A small network was shown many inputs. Here are its activations along a few directions, one row for each input.
Each table varies a few parts of the input and shows all the possible inputs, shuffled.
Descriptions start from the smaller parts, as in this example, which fits no table here: one of 8 places around a ring, together with either a single point or one of 11 places along a line or (one of 3 separate values, together with one of 6 places along a line).
Shared parts are said once, and a part with two or three values counts as separate values.
(in the rows, 128 means zero)

Other details of the inputs shift rows strongly along two fixed directions, in all tables alike. That doesn't count.

Table:
row 1: [ 89 171 123 138 120 120 113 139 109 108 138  93]
row 2: [186  65 132 143 112 111 149 130  71 105 116 153]
row 3: [186  47 128 131 140  92 162 112 114 116 109 170]
row 4: [196  54 116 116 137 117 160 110 127 126 113 187]
row 5: [ 78 140 121 137 146 116 101 133 135 108 136 105]
row 6: [198  49 124 113 135 118 169 101 122 129 108 180]
row 7: [118 131 133 149 117 111 111 147 101 109 139  95]
row 8: [ 82 119 142 146 151 105  96 154  87 115 124  94]
row 9: [192  93 111 122 108 118 154 120 109 138 115 147]
row 10: [114 215 129  97 144 185 134 121 229 172 143 145]
row 11: [113 137 136 150 119 113 118 144  96  99 136 103]
row 12: [ 98 131 127 158 117 104  95 151  86 108 140  77]
row 13: [ 75 143 143 145 138 135 100 138 122 133 121 105]
row 14: [195  72 120 127 111 110 164 121  80 118 113 165]
row 15: [ 88 109 135 144 133 113 106 118 108 117 128 119]
row 16: [ 79 140 131 126 146 116 104 124 127 112 137  99]
row 17: [ 90 134 123 161 106 102  92 137  79 119 128  90]
row 18: [ 97 131 123 161 117 102 100 145  85 112 136  73]
row 19: [ 96 116 145 145 140 119 104 135 100 132 120 117]
row 20: [198  52 126 106 137 116 164 101 119 131 114 181]
row 21: [187  71 138 110 142 126 153 127 113 143 106 169]
row 22: [236 148 117  69 110 174 192 105 215 175 133 182]
row 23: [ 92 127 133 162 106 110  88 144  83 116 139  88]
row 24: [173  70 137 117 133 110 154 101 125 137 120 177]
row 25: [132 230 112  86 116 167 145 119 220 160 142 112]
row 26: [235 159 130  77 115 160 201 113 219 160 131 188]
row 27: [ 79 164 125 141 107 126 111 134 111 123 139 100]
row 28: [ 91 157 128 148 106 126  99 133 117 132 141  87]
row 29: [114 234 125  88 109 178 145 114 209 155 147 133]
row 30: [188  48 115 130 143 109 152 111 105 121 120 180]
row 31: [129 225 122  84 113 194 137 128 213 148 151 123]
row 32: [121 139 118 133 113 113 136 136 117 126 132 105]
row 33: [123 141 124 129 114 138 126 132 107 109 132 120]
row 34: [187  77 131 133 147 111 158 133 131 135 103 170]
row 35: [117 211 119  83 146 197 134 128 231 163 133 137]
row 36: [ 96 117 136 154 139 119 101 143 109 127 117 125]
row 37: [184  69 129 127 141 130 156 125 121 137  99 167]
row 38: [ 87 164 139 147 109 133 103 138 113 111 141 103]
row 39: [ 98 112 132 143 144 134 109 140 100 123 113 107]
row 40: [ 95 153 116 139 112 137 101 136 113 126 140  79]
row 41: [224 136 131  61 142 180 196 101 221 183 112 199]
row 42: [188 103 130 128 117 110 167 126 112 115 122 157]
row 43: [ 91 133 139 163 107 112  92 148  80 104 135  98]
row 44: [115 232 130  91 109 181 143 116 212 149 149 134]
row 45: [174  51 150 135 136  96 141 130  82 137 104 170]
row 46: [102 118 140 142 151 114 112 143 104 122 119 106]
row 47: [107 204 121  63 140 184 131 107 222 154 149 133]
row 48: [192  57 128 125 131 106 159 106 130 133 115 196]
row 49: [116 125 128 143 112 129 105 144  94 112 138  98]
row 50: [ 84 122 130 166 156 108  95 153  93 112 128  99]
row 51: [ 94 115 139 154 137 122 106 138 107 127 114 119]
row 52: [ 70 137 130 141 134 126  97 121 130 117 133 112]
row 53: [108 207 125  78 142 172 145 106 237 151 142 126]
row 54: [190  65 126 139 100  95 166 119  90 137 114 164]
row 55: [112 126 133 140 148 125 123 140 132 126 114 117]
row 56: [ 79 140 133 121 146 114 102 130 126 112 139 102]
row 57: [ 92 157 137 146 107 131  97 140 117 121 145  95]
row 58: [183  49 125 148 147 110 142 133  84 127 106 167]
row 59: [185  98 120 125 114 105 174 124 111 127 120 153]
row 60: [ 72 115 127 160 140 106  87 128  93 108 142 114]
row 61: [116 227 109  77 112 189 152 118 211 155 148 122]
row 62: [ 80 143 120 141 151 117 102 129 131 110 145 106]
row 63: [ 74 105 119 147 139 119  92 129  93  99 127 100]
row 64: [ 85 154 111 134 110 134 111 138 109 123 138  86]
row 65: [ 81 145 137 143 149 129 108 144 126 124 120  94]
row 66: [102 122 138 120 135 118 111 118 125 128 136 132]
Each input here is: one of 3 separate values, together with either one of 10 places around a ring or (one of 2 separate values, together with one of 6 places along a line).
Question: Changing only the choice among 3 separate values turns row 31 into row 43. The same change can be made to row 39. Which row results?
Answer: row 13
Question: Change only the place on the line of 6 in row 13. List by row number the other rows that result.
Answer: row 10, row 19, row 36, row 45, row 51
Question: Change only the choice among 3 separate values in row 18. List by row number the other rows that result.
Answer: row 28, row 40
Question: Change only the choice among 2 separate values in row 37. List by row number the other rows that result.
Answer: row 63

Table:
row 67: [166 188 141 105  95 158 164 126 174 160 134 150]
row 68: [157 134  98  95 144 142 152 125 160 134 127 113]
row 69: [159 130 149 115 131 153 141 115 178 174 120 178]
row 70: [160  63 145 161 142  61 138 135 100 124 113 143]
row 71: [153 149 136 133 130 100 155 130 160 138 128 134]
row 72: [149  48 129 132 168 106 137 127  91 105 102 152]
row 73: [168 156 128 119  94 153 145 139 130 134 130 136]
row 74: [160 155 134 121 126 111 163 135 151 123 133 129]
row 75: [126 125 143 119 140 160 125 121 151 155 117 169]
row 76: [ 44 195 111 102  83 151  93  79 160 117 177 116]
row 77: [173  72 111 129 113 133 137 129  77 137 112 130]
row 78: [ 53 166 150 165 116 121  79 145 117 144 132  89]
row 79: [159  65 124 122 128 141 134 127  81 134 104 146]
row 80: [166 148 113 114 102 172 142 132 143 141 133 129]
row 81: [159  42 109 168 132  78 125 151  36  76 119 103]
row 82: [ 40 152 141 160 164 108  73 145 128 113 138  83]
row 83: [179  72 123 157 125  77 146 147  60  85 119 124]
row 84: [159 161 103  58 109 137 178  54 226 129 167 183]
row 85: [144 122 113  93 159 148 147 123 157 129 120 130]
row 86: [ 64 179 147 168 103 117  91 148 105 137 134  87]
row 87: [ 45 151 135 133 141 167  77 137 109 123 124 100]
row 88: [ 32 147 134 148 172 123  73 146 122 104 133  92]
Question: Changing only one part turns row 87 into row 72. The same change can be made to row 76. Which row results?
Answer: row 84
Question: What do these inputs look like to the network?
Answer: one of 2 separate values, together with either a single point or one of 10 places around a ring
Question: Change only the choice among 2 separate values in row 83. List by row number the other rows that result.
Answer: row 73

Table:
row 89: [ 87 130 143 158 131 107  99 149  80 111 125  91]
row 90: [103 108 128 145 114 107 110 133  74 103 129 111]
row 91: [118 167 135 124 122 143 123 137 160 148 138 116]
row 92: [117 173 130 128 125 145 127 135 158 142 132 120]
row 93: [167  33 131 148 149  90 136 130  71 107 110 155]
row 94: [ 81 118 128 147 149 126  89 141 109  99 129 101]
row 95: [115 148 119 109 153 144 128 122 161 139 134 131]
row 96: [128 158 113 113 122 140 138 125 154 125 137 123]
row 97: [ 99 158 125 109 146 153 118 118 160 144 136 134]
row 98: [203  90 125 106 124 116 176 111 131 130 121 164]
row 99: [106 106 131 156 115  95 105 135  85 111 138 108]
row 100: [138 151 127 123 117 131 134 116 154 135 139 133]
row 101: [201  93 126 123 115 111 172 111 136 135 121 178]
row 102: [110 114 122 156 128 113 112 151  82 108 122 102]
row 103: [101 159 131 111 145 137 118 123 172 145 126 128]
row 104: [191  70 127 111 143 120 176 107 145 143 107 172]
row 105: [114 162 113 121 121 139 126 125 148 123 140 111]
row 106: [100 145 132 119 141 156 109 125 155 126 132 130]
row 107: [142 148 117 114 121 138 135 117 153 131 139 124]
row 108: [ 81 126 132 145 118 111  98 132  73 100 135  94]
row 109: [106 113 137 151 123  95 113 133  80 103 131 108]
row 110: [115 134 130 113 138 147 138 111 160 147 123 137]
row 111: [100 162 129 116 150 141 121 122 167 143 136 133]
row 112: [135 153 125 117 119 153 139 131 148 141 126 137]
row 113: [199  88 121 117 110 124 170 107 127 135 120 178]
row 114: [113 114 133 148 133 111 112 147  79 109 122  97]
row 115: [ 66 113 138 158 143 104  97 134  98 114 123  97]
row 116: [136 157 131 125 125 141 141 134 156 140 127 136]
row 117: [136 153 132 112 121 152 138 131 146 142 125 133]
row 118: [ 89 132 138 145 125 124 100 144  82 114 126  95]
row 119: [115 156 118 116 118 137 122 126 150 129 147 108]
row 120: [200  93 132 115 117 110 175 114 134 133 120 177]
row 121: [163  31 126 143 146  80 133 128  70 116 100 150]
row 122: [107 107 124 152 112 108 102 126  76 108 133 109]
row 123: [138 149 121 107 123 137 143 123 152 125 135 126]
row 124: [128 164 137 120 127 141 136 136 155 141 128 126]
row 125: [212  82 127 116 122 125 169 126 134 148 117 164]
row 126: [104 158 136 119 146 149 114 127 175 130 133 132]
row 127: [110 145 127 104 139 146 122 117 162 147 123 135]
row 128: [173  46 130 161 117  96 138 136  53 118 105 151]
row 129: [113 145 132 110 144 155 124 120 160 136 134 140]
row 130: [132 150 120 113 112 143 140 119 147 130 135 139]
row 131: [ 90 123 133 153 116 123  92 146  86 122 132  94]
row 132: [121 169 119 121 128 152 129 137 156 138 132 112]
row 133: [134 143 124 111 109 142 132 117 149 139 142 133]
row 134: [102 160 136 118 149 145 120 125 170 135 137 132]
row 135: [103 113 127 158 119  96 112 137  82 101 131 113]
row 136: [141 154 126 112 130 147 142 136 152 137 127 124]
row 137: [215  86 124 121 125 125 168 120 131 144 112 165]
row 138: [ 91 127 136 168 125 108  91 147  84 116 128  92]
row 139: [139 151 128 120 118 152 130 124 148 147 128 131]
Question: Changing only one part turns row 92 into row 128. The same change can be made to row 116. Which row results?
Answer: row 112
Question: Changing only one part turns row 103 into row 127. The same change can be made to row 101. Which row results?
Answer: row 113
Question: What do these inputs look like to the network?
Answer: one of 3 separate values, together with either one of 5 places along a line or (one of 2 separate values, together with one of 6 places along a line)
Question: Change only the choice among 3 separate values in row 89. List by row number the other rows that result.
Answer: row 114, row 118
Question: Change only the choice among 3 separate values in row 98. List by row number the other rows that result.
Answer: row 108, row 109
Question: Change only the choice among 2 separate values in row 120. List by row number the other rows that result.
Answer: row 124
Question: A walk changes only the place on the line of 6. It starts at row 125 and steps to row 137. List the rest of the walk in order.
Answer: row 132, row 102, row 136, row 114
